These are the activations of a small neural network, seen along a few directions. Each row is one input.
Each table varies a few parts of the input and shows all the possible inputs, shuffled.
A made-up example of a description, with smaller parts first: ring(5) and (point or (values(2) and line(4)) or ring(9)).
Shared parts are said once, and a part with two or three values counts as separate values.
In the rows, zero is written as 128.

Other details of the inputs shift rows strongly along two fixed directions, in all tables alike. That doesn't count.

Rows:
row 1: [115 134 138 121 127 138 117 114 111 112 110 116 137 135]
row 2: [154 138 156 152 145  95  97 179 150 151 166 160 147 129]
row 3: [127 143 139 128 151 126  82 117 113 119 143 136 148 135]
row 4: [123 113  93 141 137 161  94  85  98 102 112 119 133 152]
row 5: [125 124 120 136 141 134  89 137 110 124 126 130 153 147]
row 6: [126 130 129 116 116 114 172 121 136 140 129 116  98 104]
row 7: [138 112 115 137 118 134 151 131 133 133 120 128 119 122]
row 8: [128 135 143 118 113 111 188 125 146 140 125 112  92 103]
row 9: [124 144 125 131 146 140  78 138 113 114 132 140 157 148]
row 10: [124 139 129 126 140 133  88 142 112 121 127 140 153 146]
row 11: [137 117 126 108 113 116 191 109 138 145 130 129  95 109]
row 12: [128 127 145 119 105 132 189 131 155 133 120 119 103 101]
row 13: [131 147 166 131 130 107  99 190 148 141 149 150 157 121]
row 14: [105 136 119 130 144 168  77  77  97  84 112 113 141 153]
row 15: [128 154 156 137 144 119  76 181 136 129 147 148 169 130]
row 16: [124 140 131 126 138 128  85 144 113 120 130 142 155 147]
row 17: [119 151 135 132 150 115  77 131 128 122 141 135 147 136]
row 18: [127 110 125 105  95 121 189 127 136 142 113 126 101 115]
row 19: [116 124  84 143 157 144  62  64  81  98 110 114 140 167]
row 20: [146 133 151 150 133 106 100 195 147 148 146 154 154 131]
row 21: [133 149 164 137 130 117 108 188 165 139 159 153 147 114]
row 22: [123 135 141 128 126 136 115 140 143 123 139 136 134 122]
row 23: [130 161 173 144 142 123  83 182 157 126 156 149 158 129]
row 24: [141 106 118 132 107 126 178 137 142 143 117 125 108 112]
row 25: [130 144 133 128 150 118  95 135 118 124 146 141 135 140]
row 26: [139 138 120 149 154 121  64 123 114 126 141 136 155 154]
row 27: [132 115 113 126 118 114 175 120 133 146 129 114  96 115]
row 28: [102 121 104 114 133 168 114  53  74  88  82  93 129 148]
row 29: [110 124 111 116 133 153 105  91  91 105 102 112 139 139]
row 30: [125 135 142 119 117 108 174 120 153 138 124 117 101 108]
row 31: [126 126 131 118 114 135 160 131 140 130 123 125 119 108]
row 32: [133 107 117 125 111 129 176 134 140 143 121 121 112 114]
row 33: [134 126 134 111 108 110 184 118 151 149 131 120 102 100]
row 34: [131 156 169 138 137 120 102 179 151 130 144 142 154 124]
row 35: [132 134 144 116 114 113 178 113 149 141 126 115 105 108]
row 36: [123 118 123 133 131 129  96 134 112 126 126 130 147 148]
row 37: [134 108 117 126 111 131 177 132 142 141 123 122 111 113]
row 38: [125 121 127 116 107 138 175 122 144 131 121 120 107 103]
row 39: [127 118 122 137 127 137 120 134 137 128 137 132 129 133]
row 40: [131 125 118 112 111 113 190 119 137 144 126 121  88 110]
row 41: [122 142 138 127 151 136  93  92 104 108 128 121 139 141]
row 42: [144 108 120 131 119 111 173 123 134 141 130 124  94 115]
row 43: [127 122 126 136 134 126  98 145 117 129 130 132 149 144]
row 44: [133 120 125 114 105 128 190 137 149 141 123 131 105 107]
row 45: [130 121 123 116 107 134 176 128 148 135 127 132 105 113]
row 46: [139 138 150 150 138 116  94 191 160 143 164 155 153 131]
row 47: [132 105 116 122 109 126 182 132 136 144 116 118 111 113]
row 48: [130 122 125 143 134 127  80 140 111 123 125 138 151 152]
row 49: [142 135 148 142 144  98 111 175 146 148 163 146 135 127]
row 50: [135 122 127 143 132 123  97 149 119 129 127 138 147 143]
row 51: [103 116  87 112 133 175 113  48  75  88  88  97 128 142]
row 52: [129 120 127 117 107 132 171 131 151 135 130 134 104 115]
row 53: [124 132 143 119 115 130 163 132 136 128 113 117 121 112]
row 54: [124 135 117 121 132 116 130 115 131 131 129 130 119 132]
row 55: [148 136 157 143 143  95 110 179 154 155 169 154 144 125]
row 56: [132 107 114 127 110 135 177 126 143 139 124 121 107 114]
row 57: [126 117 110 129 128 115 145 112 133 138 127 119 113 127]
row 58: [135 126 120 111 114 115 176 109 140 145 128 124 103 116]
row 59: [137 151 152 138 136 119 100 187 155 138 157 159 151 129]
row 60: [114 115  70 136 150 158  86  42  61  93  98  98 121 163]
row 61: [135 121 124 147 130 135 104 139 135 125 136 139 134 138]
row 62: [115 126 130 118 123 134 111 120 112 119 117 124 138 133]
row 63: [123 136 141 125 123 139 145 127 135 120 120 121 126 118]
row 64: [117 106  74 120 135 153 124  35  81 109 101  94 116 150]
row 65: [129 121 131 112 118 118 174 114 133 134 129 118  96 104]
row 66: [115 142 149 128 135 132  85 132 114 112 122 128 152 145]
row 67: [125 148 149 131 149 122 100 125 120 115 138 126 133 133]
row 68: [125 144 128 129 143 134  85 144 114 119 131 141 157 145]
row 69: [119  99  73 131 128 173 125  49  83  96  90 102 115 148]
row 70: [141 108 120 131 109 122 173 141 138 144 116 126 113 114]
Description of these inputs: line(5) and (ring(5) or line(9)).
The inputs of row 36 and row 66 match in every part but the line(5) part. If row 47 is changed in the same way as row 36 into row 66, which row does it become?
> row 53
Which other rows does row 10 become when the line(5) part takes its other values? List them by row number.
> row 5, row 20, row 28, row 29
Which other rows does row 4 become when the line(9) part takes its other values? List them by row number.
> row 7, row 20, row 24, row 48, row 50, row 61, row 69, row 70

Rows:
row 71: [136 134 120 161 162 125  37 146 108 120 144 145 169 167]
row 72: [110 122 104 119 133 165 111  66  89  95 100 108 129 143]
row 73: [132 129 110 151 153 130  50 138 108 121 141 145 161 162]
row 74: [121 124 129 113 114 133 159 117 128 127 111 117 117 117]
row 75: [130 128 142 120 111 126 169 139 152 136 128 126 114 107]
row 76: [132 148 159 131 136 109 112 166 147 136 150 144 140 123]
row 77: [127 124 138 114 107 126 175 132 140 135 119 121 111 109]
row 78: [134 153 167 138 130 110 115 192 165 143 155 149 145 117]
row 79: [130 127 136 117 114 122 174 123 147 136 127 122 105 107]
row 80: [136 111 108 139 132 126 118 129 122 136 133 132 131 140]
row 81: [114 128 113 116 132 145 120  80  97 107 109 109 124 138]
row 82: [123 126 135 118 117 132 154 127 134 126 121 124 118 117]
row 83: [121 125 121 116 118 133 163 100 129 125 116 113 104 117]
row 84: [126 104  83 137 139 147 104  81  88 113 111 114 128 151]
row 85: [123 144 141 125 137 121 108 135 126 125 132 130 141 131]
row 86: [129 123 133 114 111 125 179 114 140 135 122 120 102 108]
row 87: [152 127 136 146 130 100 127 191 157 159 157 156 136 125]
Describe the family of inputs behind these rows.
> line(5) or (values(2) and line(6))
Which other rows does row 86 become when the values(2) part takes its other values? List them by row number.
> row 72
Which other rows does row 75 become when the line(6) part takes its other values? List them by row number.
> row 72, row 74, row 77, row 78, row 82
Which other rows does row 79 become when the values(2) part takes its other values? List them by row number.
> row 75

Rows:
row 88: [138  81  92 119  96 107 229  84 125 148  88  97  60 114]
row 89: [141 137 147 143 121 105 124 226 178 169 162 174 154 124]
row 90: [126 109 100  95 102 142 213  44 134 122 110 111  68  98]
row 91: [130  97  83 135 132 160 110  83  71 103 109 119 131 153]
row 92: [132  99 113 145 122 144 145 110 133 135 119 119 125 129]
row 93: [110 140 154 132 139 140  70 119 101 107 110 115 169 139]
row 94: [118 154 144 108 147 131  91  91 110 106 135 128 143 146]
row 95: [124 106  92 137 121 142 169  72 116 125 103 106  90 135]
row 96: [126 112  87 121 138 130 111  54  84 114 128 120 117 150]
row 97: [133 122  98 131 155 109 107 107  97 133 124 116 127 143]
row 98: [110 167 164 123 138 120  52 191 121 126 132 152 189 142]
row 99: [160 126 167 149 120 105 155 225 180 171 167 172 134 108]
row 100: [114 176 155 142 178 122  37 164 128 111 166 140 169 142]
row 101: [102 130 120 112 120 152 120 136 126 111 118 130 138 132]
row 102: [130 178 142 152 177 125  36 159 134 114 164 149 172 138]
row 103: [115 107 133 124 111 149 164 108 140 117 113 106 113 111]
row 104: [133 111 110 158 143 135  69 120 102 116 131 125 161 154]
row 105: [138 141 174 105  85  98 206 223 198 168 141 152 126  92]
row 106: [173 118 174 118 101  37 218 216 207 208 175 167  90  81]
row 107: [115 134 138 131 146 163  78 132 106  94 130 135 151 143]
row 108: [132  93  99 109  91 168 223  79 128 115  92 111  78  96]
row 109: [109 133 115 118 128 153 136  61  97  92  90  93 113 145]
row 110: [121 139 137 122 143 164  85 115  93  92 114 126 159 152]
row 111: [108 167 145 119 157 122  77 115  94 113 123 114 154 134]
row 112: [125 151 166 116 136 107 122 149 158 133 165 148 125 115]
row 113: [178 102 172 132  91  65 224 247 198 200 156 166 101  82]
row 114: [164 137 183 118  93  64 216 212 224 198 187 163  86  73]
row 115: [137 110  95 124 120 110 188 102 121 145 128 108  92 111]
row 116: [118 134 151 114 124 144 120 127  98 113 106 124 142 125]
row 117: [132 122 115 123 136 124 135  90 126 137 142 136 113 134]
row 118: [131 133 128 128 112 127 120 184 156 147 143 149 141 127]
row 119: [123  72  64  99  91 135 207  82 103 139  75 105  88 126]
row 120: [130 114 122 138 116 151 145 110 145 117 115 119 124 112]
row 121: [132  87  83 127  96 124 216  69 114 132  97  95  67 118]
row 122: [131 165 163 121 142 106 132 162 150 136 148 128 138 116]
row 123: [116 135 139 133 141 156  80 105 108  97 112 112 165 150]
row 124: [122 152 108 139 166 141  55 107 102 112 142 119 147 152]
row 125: [111 138  99 128 135 166  76 118 113  98 115 138 158 147]
row 126: [104 146 130 140 151 146  75 105 109  91 123 117 135 150]
row 127: [120 184 186 124 164  99  28 158 118 123 162 156 181 143]
row 128: [128  92  85 116  92 129 187 123 123 143 110 124 108 122]
row 129: [122 109  89 128 133 182  98  73  79  94 105 112 128 153]
row 130: [107 160 152 133 145 126  71 116  98 105 111 117 150 146]
row 131: [132 115 114 130 103 128 184 106 144 137 116 108  80 116]
row 132: [150 144 175 164 134 107  78 222 182 155 175 157 166 124]
row 133: [126 133 119 138 124 138 143 105 140 113 116 120 106 121]
row 134: [145 128 145 168 163 104  25 184 124 136 150 151 188 161]
row 135: [122 105  78 118 126 143 194  55 109 132 106  96  83 119]
Describe the family of inputs behind these rows.
> line(6) and line(8)
The inputs of row 120 and row 123 match in every part but the line(8) part. If row 102 is changed in the same way as row 120 into row 123, which row does it become?
> row 122
The inputs of row 106 and row 112 match in every part but the line(8) part. If row 113 is changed in the same way as row 106 into row 112, which row does it become?
> row 107
Which other rows does row 121 become when the line(8) part takes its other values? List them by row number.
> row 88, row 95, row 109, row 126, row 130, row 131, row 133

Rows:
row 136: [108 129 104 132 131 172  83 107 108  98 108 119 151 145]
row 137: [117 120 116 110 114 153 185  59 125 109 116 101  76 112]
row 138: [103 138 116 130 147 158  38 120  77  91 108 127 182 162]
row 139: [149 149 135 159 154 104  53 220 139 148 173 180 174 155]
row 140: [113 112 119  82  90 125 236  65 119 129  90  84  72 104]
row 141: [125 138 127 129 141 158 123  73 115  98 126 112 117 128]
row 142: [130 132 153 131 131 132  95 163 107 123 116 138 167 131]
row 143: [112 153 127 131 152 151  83  90 118  98 132 122 139 139]
row 144: [143 113 157 131  89 125 210 193 193 153 144 146 101  84]
row 145: [152  79 114 119  93 114 209 151 156 169 139 141  99 103]
row 146: [116 136 123 131 131 155  81 135 118 108 116 128 162 148]
row 147: [125  97  77 146 139 154  65  68  78 106 102 125 149 174]
row 148: [102 165 134 120 161 133  45 106  97  97 129 124 165 162]
row 149: [146 150 189 136 123  94 109 246 169 158 149 165 173 114]
row 150: [116 117 110 131 120 169 125 110 124 102 110 122 135 132]
row 151: [148  87 115 145 100 108 196 145 154 160 118 116  93 114]
row 152: [131 141 165 130 104 108 147 215 176 162 140 153 150 107]
row 153: [139 145 116 129 153 101 109 133 123 138 154 146 124 142]
row 154: [109 116 113  88 113 136 185  50  92 113  83  90  89 114]
row 155: [142 142 149 161 153  82  89 161 144 151 163 135 130 139]
row 156: [132 173 185 132 134  92 111 198 177 152 170 152 144 115]
row 157: [122 153 155 121 132 116 133 143 160 132 146 133 124 115]
row 158: [130 126 110 140 154 116  66  78 101 116 134 130 135 161]
row 159: [126 102 108 131 115 179 159  91 117 103 103 113 116 121]
row 160: [141 137 181 105 108  84 199 166 154 160 135 133 100  84]
row 161: [144  89 103 101 103 109 233  75 137 158 128 115  72  98]
row 162: [142 121 106 155 140 119 107 168 128 142 139 136 140 135]
row 163: [121 123  75 131 158 134 110  57  79 110 115  97 105 144]
Describe the family of inputs behind these rows.
> values(2) and (ring(5) or line(9))
The inputs of row 138 and row 140 match in every part but the values(2) part. If row 145 is changed in the same way as row 138 into row 140, which row does it become?
> row 161
Which other rows does row 156 become when the line(9) part takes its other values? List them by row number.
> row 137, row 140, row 141, row 143, row 148, row 154, row 157, row 160
Which other rows does row 159 become when the values(2) part takes its other values? List them by row number.
> row 141
